A small network was shown many inputs. Here are its activations along a few directions, one row for each input.
Each table varies a few parts of the input and shows all the possible inputs, shuffled.
A made-up example of a description, with smaller parts first: one of 6 places along a line, together with either a single point or one of 9 places along a line or (one of 3 separate values, together with one of 8 places around a ring).
Shared parts are said once, and a part with two or three values counts as separate values.
(in the rows, 128 means zero)

Other details of the inputs vary at random and push rows far along two fixed directions, the same in every table; ignore that.

Rows:
r1: [ 98  87 157  64 167 126 185 196 182 110 169 132 203  94 120]
r2: [175 166 109 214  88 159  59  93 113 128 122 137  77 168 185]
r3: [119 224 174 109 190 168 105  91  68 166 176 212 135 131 194]
r4: [160  33 105 152  57 105  96 126 153 102  75  52 118 150  63]
r5: [ 80 102 142  53 158  76 152 109 121 119 137 145 191 103  44]
r6: [106 242 164 100 176 179  82  82  74 158 193 212 137 122 185]
r7: [ 91 107 183   9 144 134 102 145 111 125 155 145 193  99  60]
r8: [ 79  83 143  61 161  78 160 121 120 143 134 145 172 100  60]
r9: [142  14 111 146  62 109 131 133 156 140  62  52 102 166  82]
r10: [ 98 104 172  28 155 108 116 144 106 105 145 158 200  94  66]
r11: [ 99  84 160  56 157  85 141 147 112 133 140 160 181  95  69]
r12: [100 107 123  68 167 115 204 215 175 106 144 124 198  92 116]
r13: [ 98 103 179  56 164  79 169 136 105 124 111 158 210 122  57]
r14: [164  34 131 119  42 157  57 155 145 105  90  51 118 152  75]
r15: [157  44 122 153  40 117  92 143 147  93  66  63 135 168  74]
r16: [167 140  56 223 113 165 118 171 183 122 144  89  79 121 211]
r17: [ 69  86 140  38 172  81 175 114 118 144 113 137 163 131  70]
r18: [143 170  77 220  95 141  83  51 121 147 112 116  69 176 179]
r19: [136  17 101 138  61 106 127 128 153 142  59  47 101 171  85]
r20: [128 141 177  86 134 117 198 210 136  93 123 142 136  50  75]
r21: [172 134  82 215 105 177  88 138 197 105 169  94  99 128 210]
r22: [130 162 196  78 134 118 216 206 131  83  99 135 161  74  75]
r23: [131  36  81 135  65 107  96 108 160 108  67  37 106 166  61]
r24: [ 52 105 123  31 168  74 144  94 123 115 119 135 180 119  45]
r25: [157  44 134 132  37 142  73 154 141  88  69  57 131 164  84]
r26: [157  15 108 153  64 105 107 139 151 125  74  55 104 146  72]
r27: [121 199 148 126 201 124 135  90  83 179 177 228 122 120 191]
r28: [107 236 136 146 195 119 128  56  76 145 173 221 138 123 169]
r29: [179 134 103 208 103 153  61 105 116 158 134 136  54 144 191]
r30: [162 142  88 223  99 141 126 122 142 145 162  89  37 143 189]
r31: [103  83 166  56 166  84 171 141 112 141 122 164 183 115  69]
r32: [142 137  65 207 121 140  85  61 126 170 120 113  36 161 182]
r33: [183 132 114 201 102 157  79 109 117 166 120 137  56 167 200]
r34: [135 170  72 214 106 145  81  47 122 141 105 111  59 185 176]
r35: [110 203 135 132 190 118 186 118 109 161 201 176 105 121 188]
r36: [117 199 140 132 208 115 148  74  83 180 169 218 115 121 183]
r37: [132 224 113 153 181 151 177 161 117 133 185 184 114  59 183]
r38: [182 154 121 211  97 157  74 100 109 148 110 131  73 174 196]
r39: [163  34 134 151  49 116 108 150 143 114  55  57 130 173  88]
r40: [101  83 157  61 165  79 150 140 114 134 134 161 183  96  58]
r41: [118 205 149 113 201 145  99  93  75 171 195 224 118  94 196]
r42: [181 152  93 215  99 146  60  83 121 141 135 131  70 150 181]
r43: [175 165  98 233  96 147  77  74 116 136 116 135  78 171 176]
r44: [ 92 134 118  72 155 115 184 200 173  63 140 121 221  91 102]
r45: [133  17  91 143  62 103 109 126 156 135  72  46 100 151  74]
r46: [155  46 139 125  34 162  66 157 138  96  75  53 128 170  78]
r47: [116 126 145  72 149 121 223 217 143 108 132 130 175  71  93]
r48: [113 228 176  99 186 177  97  90  72 177 179 205 131 129 196]
r49: [182 194  80 229  79 178 137 156 150  93 120  99  78 119 189]
r50: [194 214 123 223  67 174 138 153 141  91 101 116  50 114 175]
r51: [113 202 143 141 201 158 156 135 151 121 199 180 167 102 218]
r52: [123 173  65 208 106 144  78  39 125 142  97 111  57 189 178]
r53: [128 159 172  77 128 114 191 200 135  72 125 141 153  49  61]
r54: [120 224 167 116 195 150 113  88  68 159 170 218 138 124 199]
r55: [ 98  85 191  20 153 132 137 162 104 145 136 153 180 118  82]
r56: [183 154 100 207  97 154  49  94 119 137 136 133  69 149 181]
r57: [156 155  99 224 105 141 104  63 118 164 102 116  66 176 187]
r58: [ 92 105 173  61 162  78 172 126 103 125 109 148 200 124  63]
r59: [164 163 107 222  97 143 141 116 137 132 136  83  57 170 197]
r60: [134  45 107 159  47 111 110 117 154 103  60  49 126 170  64]
r61: [165 161  83 221  94 141 115 110 144 123 162  86  52 146 181]
r62: [157  58  67 158  67 136 129 210 210  66  99  28 141 120 110]
r63: [137  36  87 142  54 103  97 112 158 113  73  42 114 156  64]
r64: [ 52  85 124  38 171  77 152 107 123 136 118 136 162 117  58]
r65: [ 47 105 145  31 169  77 169 102 115 125  92 132 187 142  57]
r66: [154  18 105 157  71 148 119 201 219  94 124  39 133 124 119]
r67: [168  32 109 155  56 107  90 134 155 103  76  60 123 150  62]
r68: [172  78 111 166  49 149 173 219 173  76  63  31 125 124 100]
r69: [ 75 201 111 106 213 115 145  48  93 183 153 201 103 140 181]
r70: [111 208 158  94 193 173  84  95  79 187 205 210 113  99 190]
r71: [100  85 183  29 158 114 143 159 104 136 130 159 182 112  90]
r72: [ 90 110 152  67 152 125 166 181 183  66 164 126 226  94 106]
r73: [116 204 156 104 195 164  92  96  75 177 200 217 115 101 188]
r74: [ 93  89 195  10 149 140 129 161 109 155 139 145 177 115  84]
r75: [116 221 108 145 199 148 173 157 144 117 170 168 160 101 209]
r76: [148 247 167 139 175 150 196 163 112 141 156 203  91  73 180]
r77: [ 83 221 124 119 209 116 143  48  83 167 150 197 122 145 174]
r78: [113 140 131  74 141 116 196 204 143  75 144 128 187  54  71]
r79: [158 176  93 224  87 145 125 106 141 114 148  91  61 164 188]
r80: [ 67 104 157  43 160  74 175 115 109 132 106 138 200 128  58]
Description of these inputs: one of 5 places around a ring, together with either a single point or one of 4 places along a line or one of 11 places along a line.
Changing only the place on the ring of 5 turns r73 into r3. The same change can be made to r45. Which row results?
Answer: r80
Changing only the place on the ring of 5 turns r77 into r23. The same change can be made to r48. Which row results?
Answer: r7
Changing only the place on the ring of 5 turns r20 into r22. The same change can be made to r26. Which row results?
Answer: r58
Start at r21 and move only the place on the line of 4, one step at a time. The first step leads to r62. Which rows follow, in order?
Answer: r78, r53
Start at r69 and move only the place on the line of 11, one step at a time. The first step leads to r17. Which rows follow, in order?
Answer: r19, r9, r36, r31, r27, r33, r71, r55, r74
Which other rows does r43 become when the place on the ring of 5 takes its other values? List them by row number.
Answer: r13, r31, r40, r67
Which other rows does r12 become when the place on the ring of 5 takes its other values? List them by row number.
Answer: r16, r44, r62, r75

Rows:
r81: [108 166 139  93 179 126 151 157 134 113 180 171 153  71 138]
r82: [169 193 158 152 116 179  45 104  85 139 147 179  94 128 178]
r83: [ 99  55 141  70  98  68 164 145 116 114  61  90 164 132  15]
r84: [178  71  95 220  42 128  94 105 134 141  55  49  46 172 118]
r85: [ 95  35 161  65 104  82 166 144 136 124  71  83 162 143  28]
r86: [126  36 119 110  93 135 132 198 179 104 106  56 155 128 105]
r87: [160  55 135 123  77 115 162 203 156  95  91  71 135 112  79]
r88: [ 80 183 184  47 200 106 217 158 116 119 164 187 193  76 107]
r89: [150 211  85 211 150 175  92 108 139 143 199 161  79 118 240]
r90: [170  84  68 218  35 129  77  89 148 112  52  50  54 181 120]
r91: [ 84 194 169  53 199  99 190 150 120  94 169 190 203  60  91]
r92: [106 156 133  91 178 121 137 122 123 135 165 184 156  82 124]
r93: [182  91  88 220  49 165 104 153 181 103  77  30  84 170 159]
r94: [179 124  71 233  57 171 104 137 171 104  79  47  70 181 182]
r95: [164  72  87 214  40 133 102 101 143 141  45  46  42 200 134]
r96: [137  42 126 118  89 129 142 194 177  92  92  60 164 138  95]
r97: [100  78 132  72 100 102 168 184 162  54 101  75 203 116  34]
r98: [118 175 145 105 174 120 160 152 130 107 168 179 161  81 133]
r99: [138  31 129 111  84 129 142 172 163 134  87  71 124 134  84]
r100: [106 203 135 105 167 114 172 141 125  95 149 171 162  90 118]
r101: [123 194  80 193 134 134  91  42 105 140 138 152  88 162 177]
r102: [195  69  84 214  46 156  94 144 154 145  82  59  48 149 145]
r103: [101 176 126 100 198 113 115  82 102 157 182 197 128 105 147]
r104: [164 190 121 192 140 161 143 131 131 148 156 154  74 129 220]
r105: [119  83 147  74  96  89 197 204 143  78  81  84 176 102  35]
r106: [107 170 136 108 174 126 151 144 133 110 183 171 180  95 139]
r107: [128 214  83 199 155 145  97  37  99 163 133 160  75 179 222]
r108: [ 99  44 145  63 103  73 140 134 139  92  78  87 174 123  11]
r109: [154  73 139 127  71 112 168 193 156  88  80  61 134 114  67]
r110: [ 84 134 132  72 194 112 125 100 112 162 167 166 158 135 145]
r111: [111  37 157  59 110 116 181 218 166 106 114  81 166 102  68]
r112: [148 189 113 198 158 144 109  62  99 191 151 175  52 161 221]
r113: [ 87 194 128 115 186 109 121  54  94 140 170 187 151 121 141]
r114: [ 97 176 128 104 201 140 133 106 117 161 176 192 155 111 179]
r115: [ 66 151 148  37 206 106 155 125 118 129 190 198 215  77  97]
r116: [ 59 139 161  29 218  86 159 102  99 148 162 197 210 119 106]
r117: [ 85  30 145  54 112  85 143 135 141 107  74  74 191 151  38]
r118: [143  53 117 128  94 113 116 137 129 150 101  82  98 143  93]
r119: [108 226 142 119 180 130 192 130 112 130 159 186 136 106 166]
r120: [154 200  94 205 152 140  82  51 105 164 157 181  60 144 205]
r121: [210  78 148 182  26 186  48 147 108 132  73  78  64 162 128]
r122: [154 240  94 222 145 168 107  89 131 126 178 153  87 125 225]
r123: [143 183 106 188 162 152 100  69 105 200 167 167  45 156 228]
r124: [158 199 105 210 149 137 102  63  87 187 151 178  49 146 209]
r125: [121 162 214  56 159 160 113 132  76 147 152 194 153 117 124]
r126: [124  44 151  63 110 105 178 222 151  97 113  85 166  85  54]
r127: [ 94 178 124 113 190 111 116  66  98 149 182 197 151 125 151]
r128: [ 88 168 208  13 174 132 102 130  77 123 180 209 222  95  92]
r129: [153  78 170 101  73 169  60 148 120 124  96  93 144 161 114]
r130: [176  75  56 231  53 159  42  86 155 146 115  53  45 186 172]
What is each input in this table made of?
Answer: one of 5 places around a ring, together with either a single point or one of 9 places along a line
Changing only the place on the ring of 5 turns r101 into r90. The same change can be made to r89. Which row results?
Answer: r81
List by row number the other rows that have the place on the ring of 5 in common with r112.
Answer: r85, r88, r95, r99, r104, r111, r119, r123, r125
List by row number the other rows that have the place on the ring of 5 in common with r109.
Answer: r83, r84, r87, r102, r105, r118, r121, r124, r126
Start at r107 and move only the place on the line of 9, one step at a time. The first step leads to r117. Which rows follow, in order?
Answer: r116, r110, r114, r86, r96, r93, r94
